Look-ups in named tables: a row name and a column name give one cell, copied from the table.

kaz.csv
,nobopo,fifal,dozured,rorig,bapize,lupa
zus,4246,3982,3845,3880,2432,5568
tezolif,3871,705,4226,3003,2236,1975
tel,2895,9274,3582,985,6486,645
feb,3453,963,3945,5115,2603,4971
fos,4311,2663,3567,2569,2915,2547
rodot,4448,8632,4132,2939,4046,1676
kofufa,4490,4182,4008,5549,1536,3571
reb,3095,6165,4641,3537,4489,2828
sar,4344,7679,4195,5293,2677,3926
susuzi,4379,5925,5215,4486,6088,4184
dob,3533,2304,3653,2602,6501,4266

What is the fifal of feb in kaz?
963
What is the lupa of tel in kaz?
645
What is the nobopo of reb in kaz?
3095
What is the lupa of susuzi in kaz?
4184
What is the rorig of tel in kaz?
985
What is the dozured of dob in kaz?
3653
What is the rorig of susuzi in kaz?
4486
What is the dozured of tel in kaz?
3582

Table gufuge
         bufutof  dodazo  zotukur  sof  vatu  zani  tagi  vok  lis
kop          129     123       73  224   150    85   150   91  109
tagalo       105      29       56  175   182   115   123  105   81
girufud      144     113      130  156   146   100   186   98   29
vun          158     127      129  160   185    92   142   76   45
narolo       137      70      101  145   170    88   129  196   93
novu         149     114      131  157   151   100   180   93   31
guz          107      30       51  167   185   112   135  104   87
dafil        164     100       74  129   166   154   154  166   85
sama         107     142       74  208   170    83   134   94   94
neragid      107      29       58  177   185   117   123  102   79
sus          138      70      103  145   169    90   131  196   93

vun, sof => 160
sus, bufutof => 138
sus, sof => 145
kop, bufutof => 129
kop, sof => 224
girufud, tagi => 186
girufud, zani => 100
kop, zotukur => 73
girufud, vok => 98
guz, lis => 87
dafil, tagi => 154
novu, dodazo => 114
sus, tagi => 131
sama, vok => 94
Row with the largest tagi: girufud

nug =
columns: muz, tagor, rad
rumes: [-705, -328, 539]
mim: [-825, -218, 503]
tase: [-672, -358, 303]

mim, tagor -> -218
mim, muz -> -825
rumes, muz -> -705
mim, rad -> 503
rumes, rad -> 539
tase, tagor -> -358
rumes, tagor -> -328
tase, muz -> -672
tase, rad -> 303

dap =
cols = seze, zib, keb, revobu, tulokit, fev
mader: [230, 231, 77, 221, 85, 61]
nutes: [231, 183, 106, 192, 94, 90]
fise: [174, 192, 117, 183, 115, 121]
lik: [140, 46, 196, 88, 165, 160]

fise, revobu => 183
mader, tulokit => 85
lik, revobu => 88
lik, zib => 46
nutes, zib => 183
mader, keb => 77
fise, zib => 192
fise, seze => 174
fise, keb => 117
nutes, fev => 90
fise, fev => 121
mader, zib => 231
nutes, revobu => 192
mader, seze => 230
mader, revobu => 221
lik, keb => 196
lik, fev => 160
nutes, tulokit => 94
mader, fev => 61
Row with the largest zib: mader

pemige.tsv
	raf	tus	gomed	kef	kub	pil	nul	nute	gam
bosuki	0.27	0.25	-0.11	-0.36	0.61	0.38	0.65	0.12	0.30
tev	0.46	0.41	0.16	0.74	0.19	-0.25	0.09	0.46	0.35
tesona	0.12	0.45	0.11	0.44	0.20	0.47	0.66	0.24	0.34
tad	0.36	0.25	0.26	0.90	0.38	0.49	0.28	0.42	0.28
didi	0.06	-0.86	0.39	0.98	0.16	0.64	0.43	0.26	0.40

What is the nute of tev in pemige?
0.46
What is the pil of tad in pemige?
0.49
What is the nute of tesona in pemige?
0.24
What is the raf of tev in pemige?
0.46
What is the nute of didi in pemige?
0.26
What is the nul of didi in pemige?
0.43
What is the nul of bosuki in pemige?
0.65
What is the kef of tad in pemige?
0.90
What is the gam of tad in pemige?
0.28
What is the tus of didi in pemige?
-0.86
Which row has the largest kub? bosuki

rudosos:
,zelib,vab,tem,puge,ter
kobal,170,222,162,97,110
zuzenek,168,192,135,155,154
vizerav,150,179,141,157,147
lanizor,165,156,136,175,169
gogiber,176,197,141,150,137
konese,140,138,186,155,172
tezadu,155,154,173,145,163
nela,181,218,127,131,132
vipuni,187,61,151,159,126
kun,197,227,129,127,116
nipum,169,186,149,172,170
letugof,154,180,145,179,143
takovo,157,136,172,142,133

konese, ter: 172
kun, vab: 227
takovo, puge: 142
tezadu, tem: 173
zuzenek, ter: 154
tezadu, puge: 145
vizerav, tem: 141
takovo, vab: 136
nela, zelib: 181

Table zed
|  | mitobek | ralutom | lorogof | ridubi | fute |
|---|---|---|---|---|---|
| dufi | 103 | 54 | 92 | 113 | 81 |
| kep | 237 | 84 | 104 | 138 | 69 |
| tuzem | 86 | 118 | 104 | 83 | 93 |
| medit | 69 | 112 | 98 | 91 | 90 |
| tos | 110 | 151 | 101 | 59 | 80 |
| fetoz | 92 | 139 | 90 | 107 | 136 |

What is the fute of kep in zed?
69
What is the ridubi of kep in zed?
138
What is the ralutom of tuzem in zed?
118
What is the lorogof of tos in zed?
101
What is the fute of medit in zed?
90
What is the ridubi of tuzem in zed?
83
What is the lorogof of dufi in zed?
92

Table temur
,zire,vodiz,zula,ronid
tel,107,242,63,148
navemi,52,81,34,223
nik,70,148,40,221
mepatu,40,156,166,177
kug,143,209,140,76
lomiz,110,7,54,186

mepatu, zula => 166
tel, vodiz => 242
nik, vodiz => 148
navemi, zula => 34
navemi, zire => 52
tel, ronid => 148
kug, vodiz => 209
kug, zula => 140
lomiz, vodiz => 7
tel, zire => 107
kug, zire => 143
mepatu, ronid => 177
nik, zula => 40
mepatu, vodiz => 156
mepatu, zire => 40
lomiz, ronid => 186
navemi, ronid => 223
Which row has the largest zula? mepatu

vab:
         rorirov  pom  fosako  vevat  gasid  fusuve  lopof
tugat         67  165     212    152    149     147    225
kif          167  231     173    154    112     102    168
zas          172  162     153    149    138     222    153
kaloda       184  158     176     60    183     169    134
komona        70  147     206    171    127     140    222
miruseg      133  148     167    133    216     145    172
zufido       146  146     147    146    146     146    146
tadis        109  136     119    124    114     211    113
zol          146  147     146    146    146     146    146
roseda        58  106      89     86     99     111    112
merob        181  169     168    123    123     184    123
zaviv        169  233     177    142    108      89    158
ronurim      145  147     146    146    146     146    147
vilig        139  206     128    175    111     202    146

roseda, pom -> 106
merob, vevat -> 123
miruseg, vevat -> 133
kaloda, pom -> 158
vilig, fusuve -> 202
zaviv, lopof -> 158
tugat, lopof -> 225
roseda, fosako -> 89
zas, pom -> 162
merob, pom -> 169
kaloda, rorirov -> 184
miruseg, fusuve -> 145
Row with the largest gasid: miruseg

Table dimuru
,relani,mek,gasuf,zisa,runamev,mab,tipu,tur,bol,tuk
nafete,0.715,-0.171,-0.209,-0.101,0.042,-0.449,-0.940,-0.617,-0.326,0.653
kesud,-0.144,-0.028,-0.097,-0.069,-0.173,-0.029,-0.072,0.042,-0.047,-0.350
zuduv,0.878,-0.359,-0.193,0.101,0.218,-0.721,-0.649,-0.266,-0.296,0.758
til,-0.637,-0.103,0.019,-0.098,-0.041,0.047,0.569,0.221,0.123,-0.370
biv,-0.035,-0.134,-0.208,-0.197,0.133,-0.328,-0.155,-0.541,-0.265,0.298
kopev,0.141,0.130,0.131,-0.187,0.163,0.066,-0.348,-0.666,-0.194,0.255
dad,-0.423,0.070,0.025,-0.028,-0.287,0.286,0.187,0.196,0.038,-0.619

kopev, runamev -> 0.163
dad, relani -> -0.423
zuduv, zisa -> 0.101
biv, relani -> -0.035
dad, tipu -> 0.187
zuduv, gasuf -> -0.193
til, tuk -> -0.370
zuduv, tuk -> 0.758
kopev, bol -> -0.194
biv, gasuf -> -0.208
nafete, bol -> -0.326
kesud, zisa -> -0.069
til, zisa -> -0.098
kesud, tuk -> -0.350
dad, bol -> 0.038
kesud, tipu -> -0.072
biv, mek -> -0.134

